These are the activations of a small neural network, seen along a few directions. Each row is one input.
Each table varies a few parts of the input and shows all the possible inputs, shuffled.
Descriptions start from the smaller parts, as in this example, which fits no table here: one of 6 places along a line, together with either a single point or (one of 2 separate values, together with one of 5 places around a ring) or one of 11 places along a line.
Shared parts are said once, and a part with two or three values counts as separate values.
(in the rows, 128 means zero)

Table:
row 1: [130 137 104 131 129 128 108 143 115 168 148 120 134 130 135 147 126]
row 2: [ 95 132  86 141 152 104 110 137 103 159 141 118 141 152 139 101 134]
row 3: [162 114 165 124 109 143 152 118 157  97 114 138 114 106 117 145 121]
row 4: [132 139 110 118 135 137 127 126 111 166 160 123 133 136 141 168 124]
row 5: [ 97 135  83 145 150  99 103 143 101 158 138 113 138 151 136  93 136]
row 6: [135 139 106 126 129 128 115 133 113 168 154 118 133 135 137 156 126]
row 7: [145 124 180 127  94 134 136 131 167  65  81 139 119  94  94  91 130]
row 8: [150 118 165 133 105 139 142 126 160  82  98 139 117 103 111 117 129]
row 9: [124 137 106 147 122 117  93 161 123 174 140 115 135 129 128 122 128]
row 10: [ 95 129  92 134 154 112 116 127  99 158 146 119 138 158 148 113 131]
row 11: [145 119 173 129 102 139 141 127 164  72  88 140 121  99 103 103 128]
row 12: [121 120 186  85 137 149 178  84 143  39  90 154 116 130 116 121 135]
row 13: [170 115 166 120 107 148 156 112 155 101 121 138 111 101 116 170 113]
row 14: [156 116 162 132 106 141 143 124 157  90 105 138 117 101 115 133 123]
row 15: [129 135 103 139 125 121  98 153 120 169 144 120 138 128 131 136 128]
row 16: [ 95 134  95 118 162 122 137 112  92 154 159 121 133 164 156 137 134]
row 17: [ 94 132  93 127 158 114 124 118  96 157 149 123 138 160 152 123 130]
Describe the family of inputs behind these rows.
Answer: either a single point or one of 6 places along a line or (one of 2 separate values, together with one of 5 places along a line)
Which other rows does row 16 become when the place on the line of 5 takes its other values? List them by row number.
Answer: row 2, row 5, row 10, row 17
Which other rows does row 10 become when the choice among 2 separate values takes its other values? List them by row number.
Answer: row 1

Table:
row 18: [152 136 154 113 133 133 165 124 138  82 107 117  99 106  94 134 118]
row 19: [128 117 162 147 103 117 133 125 151  77  90 141 124 107 112  83 127]
row 20: [172 128 150 129 129 132 160 134 147  95 112 112  94  95  99 155 109]
row 21: [188 121 143 146 131 124 161 140 152 106 119 104  83  89 104 174 107]
row 22: [ 62 131  71 124 171 118 123 105  66 182 178 131 159 188 173 118 134]
row 23: [139 138 167 100 133 130 158 118 145  69  92 127 105 112  95 128 122]
row 24: [ 94 131  75 133 151 120 110 117  84 199 180 128 153 170 178 153 129]
row 25: [108 136  66 160 131 104  71 166 100 205 161 111 154 149 144 114 136]
row 26: [ 60 133  65 144 161  89  85 144  83 184 154 113 158 175 144  69 140]
row 27: [129 162  72 129 157 121  92 164  87 214 165 101 128 145 128 170 132]
row 28: [ 85 164  68 120 187 108 112 145  69 189 161 102 132 171 138 123 135]
row 29: [188  88 153 158 109 139 166 104 157 103 135 132 106  97 142 180 103]
row 30: [126 138  65 172 122 116  66 178 106 213 165 112 147 139 145 128 136]
row 31: [ 93 136  65 158 142  94  73 161  94 196 158 111 148 155 155 100 137]
row 32: [119 111 183 123 105 128 132 118 161  51  64 151 125 111 105  70 140]
row 33: [165 102 147 168 100 113 133 137 170 101 104 123 112  93 116 110 111]
row 34: [130 128  75 146 132 138 103 129  94 218 183 129 144 156 169 175 130]
row 35: [ 66 163  68 108 193 104 116 136  66 183 161  99 138 180 133 108 136]
row 36: [126 132 187  83 140 140 173 112 156  29  66 137 103 120  98 104 144]
row 37: [128 105 192 104 115 148 167  82 155  46  94 166 124 127 136 125 132]
row 38: [185  95 136 194 105 117 139 151 161 114 117 116 102  85 121 124 111]
row 39: [124 100 194  96 120 154 181  76 162  28  85 162 126 134 131 111 143]
row 40: [143 115 152 155 102 119 139 128 154  86 101 128 119 101 113  88 123]
row 41: [152 104 156 128 113 144 167  86 146  83 126 147 122 119 133 141 116]
row 42: [138 105 172 104 113 140 162  75 154  70 108 152 128 125 129 132 122]
row 43: [ 96 162  66 118 177 118 102 152  70 194 163 104 134 161 131 138 132]
row 44: [113 159  63 127 164 114  88 165  81 200 161 105 133 148 129 164 130]
row 45: [172 124 210  74  52 189 119 118 188 108 112 171 145  77 107 178 123]
row 46: [ 78 131  73 128 159 114 123 105  83 191 182 121 152 181 177 136 133]
row 47: [ 76 139  65 156 151  94  88 148  92 189 160 109 148 169 157  84 140]
row 48: [178 159 200  69  72 180 120 157 183 108  97 142 123  66  73 171 122]
row 49: [166 139 203 102  41 170  98 159 196 114  93 151 143  62  86 122 131]
row 50: [130 139 181  92 135 141 163 117 145  45  78 136 107 113  97 116 134]
row 51: [169 101 155 147 110 147 165  98 147  93 133 145 114 109 136 160 110]
row 52: [113 127  70 133 139 121 104 121  93 206 181 122 150 160 173 164 131]
row 53: [118 109 184 119 110 131 149 113 172  36  60 145 125 116 105  57 150]
Describe the family of inputs behind these rows.
Answer: one of 3 separate values, together with either a single point or one of 5 places along a line or one of 6 places along a line
Changing only the choice among 3 separate values turns row 48 into row 49. The same change can be made to row 27. Which row results?
Answer: row 30
List by row number the other rows that have the choice among 3 separate values in common with row 52.
Answer: row 22, row 24, row 29, row 34, row 37, row 39, row 41, row 42, row 45, row 46, row 51
Which other rows does row 31 become when the choice among 3 separate values takes its other values? List them by row number.
Answer: row 24, row 43

Table:
row 54: [ 84 156  78  80 186 108 113 126  82 175 143  90 126 186 130 153 134]
row 55: [110 143 184  48 181 143 191  88 141  16  71 135  98 143 105 111 138]
row 56: [ 76 125  92 127 161  91 105  74  93 189 160 112 164 187 171 116 108]
row 57: [103 123 197  70 129 172 149  91 163  28  73 177 127 149 123  46 171]
row 58: [111 104 181 129 136  99 155 114 157  10  39 136 107 116  75  19 137]
row 59: [162 115 104 183 135 141 161 127 117 123 161 133 124 107 158 159 129]
row 60: [132 148 132 109  95 168 123 164 139 154 149 152 160 113 133 113 158]
row 61: [205  81 155 164 110 134 136 123 173 125 126 125  94  95 151 198 120]
row 62: [143  92  88 179 156 130 144 136  94 135 158 133 118 139 146 150 128]
row 63: [132 119 128 124 101 122 140 105 125 150 176 140 141 124 138 143  94]
row 64: [ 85 140  73 169 162  66  68 155 104 159 118  82 141 161 128  65 129]
row 65: [ 90  89 187  86 122 133 189  46 155  27 102 160 125 133 117  86 115]
row 66: [180 113 172 122  69 138 130  91 177 134 132 125 147  78 125 185  91]
row 67: [148 112 144 124  79 125 132 107 149 130 145 135 149  86 132 176  90]
row 68: [ 84 143 105 102 129 141  94 146 115 162 136 140 160 164 157 107 165]
row 69: [108  94  77 165 150 107 142 118  89 140 145 123 116 157 177 145 147]
row 70: [119  93 173 144 141 131 215  74 150   7  80 154  87 148 142 105 148]
row 71: [155 119 131 169 100 103  94 179 156 127  99 121 111  86  80 108 107]
row 72: [112 103  56 162 178 100 124  97  87 167 157 110 119 178 188 120 148]
row 73: [176 130 179 106  48 166  96 143 176 142 114 144 135  77 112 158 161]
row 74: [103 145 114 189 134 105 106 179 126 143 115 102 132 111 101  76 116]
row 75: [ 98 120 101 123 147 108 122  89  86 162 167 136 159 163 161 124 101]
row 76: [118 129 117 136 127 140 134 107  97 161 179 151 144 114 145 127  93]
row 77: [155 155 159 119  66 180 110 158 159 141 138 155 143 102 120 135 147]
row 78: [141 151 113 171 110 106 111 186 145 126 120 104 138  93 107  85 113]
row 79: [ 83 151  88 103 133 122  65 133  90 170 135 145 166 177 160  99 172]
row 80: [188 156 170  89 119 156 131 132 165 128 107 109 106  95  91 216 109]
row 81: [131 158 116  91 139 142 136 150 111 136 136 129 106 120  94 187 119]
row 82: [197 117 161 151  74 113 102 172 181 131  90  97 110  61  94 108 118]
row 83: [103 149 117 125 118 163  96 153 111 159 138 155 161 132 133 113 150]
row 84: [161 164 148 102 136 153 144 142 138 134 130 118 111 123  89 195 104]
row 85: [ 94 134  92 164 147  80  94 161 111 159 111 100 119 149 124  53 133]
row 86: [ 91 142  95  83 182 117 132 132  83 164 143 107 113 152 114 160 139]
row 87: [113 163 119 105 169 139 141 147  88 141 143 120 130 143 101 176 121]
row 88: [189 102 133 169 111 136 156 134 148 125 144 125  93 119 160 165 128]
Changing only one part turns row 65 into row 58. The same change can be made to row 67. Which row results?
Answer: row 71
Describe the family of inputs behind these rows.
Answer: one of 5 separate values, together with either a single point or one of 6 places along a line
Which other rows does row 76 become when the choice among 5 separate values takes its other values? List them by row number.
Answer: row 62, row 74, row 83, row 87
